A small network was shown many inputs. Here are its activations along a few directions, one row for each input.
In each table, some parts of the input vary, and every possible input appears once, in random order.
A made-up example of a description, with smaller parts first: one of 3 separate values, together with either a single point or one of 11 places around a ring or (one of 6 places along a line, together with one of 8 places around a ring).
Shared parts are said once, and a part with two or three values counts as separate values.

A family of inputs:
x1: [-19 -45  -8  22  -7 -90  15 -10  17  49  26 -64   4  33  -4 -51]
x2: [  0  -1  16   0  47  20  20   7 -20 -11 -19  27  -9 -34  -6  43]
x3: [-10 -56  10  42 -53 -35 -15   2   0  53  -7 -53 -11  19 -43 -33]
x4: [  6  11  33   6  35  36  27  -2 -34   6  -1  16   5  -3   5  29]
x5: [ 25  13  23  -7  -1  29   1  21 -59 -27 -25   4  15   5  -6  14]
x6: [ -3  28  11  -6   6  16 -12 -28 -34  24  -1  18 -12 -22  37  36]
x7: [  4  54 -18 -12  27  -8   0  -7 -12  38 -19  31 -26 -21  17  42]
x8: [  7 -36 -39 -65 -30 -58  30  -8  58  12  59 -28   2  34   1 -23]
x9: [ -2  18  28  -1  46   9  44  -2 -14   4 -21  40 -15 -23  -1  22]
x10: [ 23  85  25  36 -38  48 -65  52  41 -74  45 -40  29 -67  18 -42]
x11: [-33 -15 -24 -56 -14 -36 -26 -26  76 -39  34  16   6  53 -12 -29]
x12: [ 17 -11  20  10  26  26  -1  11 -38  -8  -3  20   6 -14  14  50]
x13: [  0  19  10  -3  12  17  23  23 -38 -37 -37  16   4 -14 -19  26]
x14: [-19 -17 -38  -8 -20  11 -34 -36  57 -15 -15  20  38  31   3 -38]
x15: [  1 -48 -49  42 -37  15  -8   1   2  23 -16 -23 -37  22  -4 -46]
- What do these inputs look like to the network? => either a single point or one of 6 places around a ring or (one of 2 separate values, together with one of 4 places along a line)
- Which of the alternatives is x10? => a single point
- Which other rows does x2 become when the choice among 2 separate values takes its other values? List them by row number. => x12

A family of inputs:
x16: [  4  20   1   6  -4  37 -25   1   8 -28  -1  12  13 -12  11  -2]
x17: [  6  28  20 -15  13  10  -2  10  -1 -26  12  10  11 -18   5  18]
x18: [  7  18   0  14 -19  24 -22  16  -2 -22  -8  -6   4 -12  -4 -11]
x19: [  0   7   8  21   7   1   0   3 -11  17  -6  -5  -9 -17   2   5]
x20: [  5 -14   3   9   1  -4  12  -1 -24  26  -4  -7 -12   1   1  10]
x21: [ -1  27   5 -11  20   2   6  -5  -4   1  -3  19  -3 -13  10  19]
x22: [-23 -62 -48 -15 -60 -76 -18 -22  85  22  46 -55   6  61 -16 -82]
x23: [ -6 -25   6   8   7  -8  12  -7 -23  17 -20   1  -1  16 -11   6]
x24: [ -6 -17  -7 -12  18   5  19 -10  -6   0 -19  26  -7  12  -8  15]
x25: [ 11  14  15  12   3  11   5  21  -9 -15   6 -12   4 -20   1  -1]
x26: [  4   4  -4 -18  14  -2  14  -6 -13   8  -3  15  -7   0   8  23]
- What do these inputs look like to the network? => either a single point or (one of 2 separate values, together with one of 5 places along a line)
